These are the activations of a small neural network, seen along a few directions. Each row is one input.
Each table varies a few parts of the input and shows all the possible inputs, shuffled.
Descriptions start from the smaller parts, as in this example, which fits no table here: one of 5 places around a ring, together with either a single point or one of 11 places along a line or (one of 3 separate values, together with one of 6 places along a line).
Shared parts are said once, and a part with two or three values counts as separate values.

Other details of the inputs vary at random and push rows far along two fixed directions, the same in every table; ignore that.

Rows:
r1: [-23 7 -6 -14 -3 -13 -2 0 -21 -6 -4]
r2: [18 -1 2 0 7 15 5 -5 17 3 -1]
r3: [-17 -1 -52 -66 26 24 43 -64 -2 53 -35]
r4: [8 3 5 20 1 -3 -8 -11 3 0 0]
r5: [-4 1 1 11 1 -9 -5 1 -2 -4 2]
r6: [3 1 6 2 -1 5 -9 7 6 -7 4]
r7: [-31 0 -5 -14 -4 -13 0 18 -19 17 6]
r8: [-7 3 3 11 0 -12 -8 -3 -8 1 1]
r9: [13 -1 -2 -2 7 15 -1 -7 14 4 -2]
r10: [11 2 6 14 -7 -2 9 5 11 -9 0]
r11: [-28 4 -10 -14 4 -17 -3 0 -25 6 -4]
r12: [-10 -18 -5 -17 -9 -10 -8 6 -24 -6 5]
r13: [-2 0 6 3 -6 -1 -2 18 4 -6 5]
r14: [23 1 5 15 2 9 3 -15 21 -11 -5]
r15: [-17 4 -5 -9 -5 -11 0 2 -13 -7 -2]
r16: [-25 -1 -6 -14 -1 -10 1 19 -15 10 4]
r17: [38 -21 20 32 -6 3 -16 2 10 -18 11]
r18: [12 3 -1 7 6 3 0 -15 7 -5 -6]
r19: [11 2 6 8 5 7 -9 -6 8 8 0]
r20: [35 -2 -15 -8 20 32 25 -49 33 12 -21]
r21: [5 -18 5 -3 -10 -3 -8 6 -14 -16 7]
r22: [-5 0 5 16 -6 -13 1 8 -2 1 5]
r23: [19 -1 6 4 -2 15 10 3 21 -1 0]
r24: [-4 -1 9 11 -6 -4 -2 25 0 0 9]
r25: [-27 5 -10 -18 -4 -18 5 6 -20 1 0]
r26: [23 0 9 7 -2 17 6 1 23 -8 -1]
r27: [-7 0 16 16 -5 -11 -13 23 -5 -1 14]
r28: [15 2 8 15 6 9 -14 -2 8 -2 4]
r29: [8 -1 9 13 1 4 -10 2 10 5 5]
r30: [-18 3 1 -12 -5 -4 -9 15 -13 -6 4]
r31: [-22 3 -4 -13 2 -8 -12 12 -19 2 3]
r32: [-23 6 -11 -13 -1 -12 -4 -4 -20 -1 -3]
r33: [-21 3 -11 -14 0 -14 7 2 -16 4 -2]
r34: [-20 -19 -8 -19 -7 -15 -8 2 -30 13 5]
r35: [17 2 4 11 -4 5 11 -5 16 -11 -5]
r36: [24 -1 22 34 0 5 -18 13 19 -13 12]
r37: [2 4 7 9 -6 -6 2 5 0 -16 2]
r38: [-1 5 3 -3 -1 6 -12 2 -3 -7 3]
r39: [13 0 7 21 -3 -2 8 5 12 -4 1]
r40: [22 4 8 3 3 18 -4 -10 16 -7 -3]
r41: [6 0 9 23 -6 -6 6 6 6 0 5]
r42: [8 2 12 21 -1 1 -20 4 5 0 9]
r43: [0 0 4 0 4 1 -1 8 1 4 5]
r44: [15 1 4 15 5 2 7 -9 12 -2 -2]
r45: [-24 3 -4 -22 -3 -7 0 14 -16 4 4]
r46: [-4 2 -1 4 -7 -9 6 6 1 -7 0]
r47: [12 0 5 16 3 1 7 -11 11 3 -1]
r48: [-20 1 -11 -8 -4 -13 7 7 -11 2 -2]
r49: [-24 6 -9 -16 -1 -15 -2 0 -21 -2 -4]
r50: [18 -1 3 16 -1 5 13 -3 18 -4 -3]
r51: [-10 -20 -10 -20 -4 -8 -5 1 -23 1 3]
r52: [-1 2 0 -2 7 3 -9 1 -3 5 1]
r53: [-26 5 -8 -17 -11 -15 13 13 -18 0 -3]
r54: [21 2 10 3 0 17 4 -4 19 -7 1]
r55: [-26 0 1 -5 -6 -11 1 22 -15 13 8]
r56: [0 4 4 2 0 3 -15 5 -3 -7 4]
r57: [-3 2 -1 -1 4 3 -14 2 -4 0 3]
r58: [-3 4 -1 10 3 -7 -8 -4 -7 -3 0]
r59: [18 -1 4 19 1 2 8 -5 17 -3 -2]
r60: [24 -1 10 6 -2 19 12 -1 25 -5 -3]
r61: [-1 3 1 -6 2 5 -9 2 -1 -3 1]
r62: [15 -3 -3 -4 5 16 10 -5 19 7 -4]
r63: [0 -2 3 1 -3 3 4 15 5 2 4]
r64: [23 1 -46 -48 33 46 43 -80 22 38 -39]
r65: [-29 8 -10 -16 -5 -15 -5 1 -27 -4 -3]
Each input here is: one of 5 places along a line, together with either a single point or (one of 2 separate values, together with one of 6 places along a line).
- The inputs of r29 and r30 match in every part but the place on the line of 5. If r55 is changed in the same way as r29 into r30, which row does it become? => r60
- The inputs of r59 and r22 match in every part but the place on the line of 5. If r58 is changed in the same way as r59 into r22, which row does it become? => r4
- A walk changes only the place on the line of 5. It starts at r54 and steps to r45. List the rest of the walk in order. => r2, r43, r27
- Which other rows does r65 become when the place on the line of 6 takes its other values? List them by row number. => r1, r15, r35, r37, r53
- Which other rows does r8 become when the choice among 2 separate values takes its other values? List them by row number. => r19
- Which other rows does r17 become when the place on the line of 5 takes its other values? List them by row number. => r12, r21, r34, r51

Rows:
r66: [-21 -1 -28 -37 16 3 -9 -37 -27 19 -14]
r67: [-44 -11 -4 -29 -16 -26 -17 35 -46 -3 12]
r68: [-30 10 -32 -44 13 9 37 -18 -3 40 -21]
r69: [-69 14 17 20 -27 -63 -22 77 -45 -13 28]
r70: [-9 0 -19 -38 10 18 14 -13 1 27 -8]
r71: [42 5 8 21 11 29 18 -19 48 7 -8]
r72: [51 -3 39 64 -12 3 -10 16 38 -39 14]
r73: [-16 -3 -44 -55 21 9 13 -54 -24 24 -26]
r74: [51 -7 4 11 6 33 17 -27 39 -6 -9]
r75: [2 -7 -1 -15 -4 5 1 1 -4 -4 0]
r76: [-34 7 -30 -52 12 9 23 -9 -15 37 -13]
r77: [42 1 14 38 -3 11 18 -9 38 -17 -3]
r78: [46 -3 50 90 -6 -18 -62 4 9 -51 25]
r79: [47 -1 3 18 4 25 28 -29 43 -6 -13]
r80: [-60 0 23 8 -25 -49 -48 83 -53 -15 38]
- What is each input in this table made of? => either one of 3 separate values or (one of 2 separate values, together with one of 6 places along a line)
- Which other rows does r68 become when the choice among 2 separate values takes its other values? List them by row number. => r79
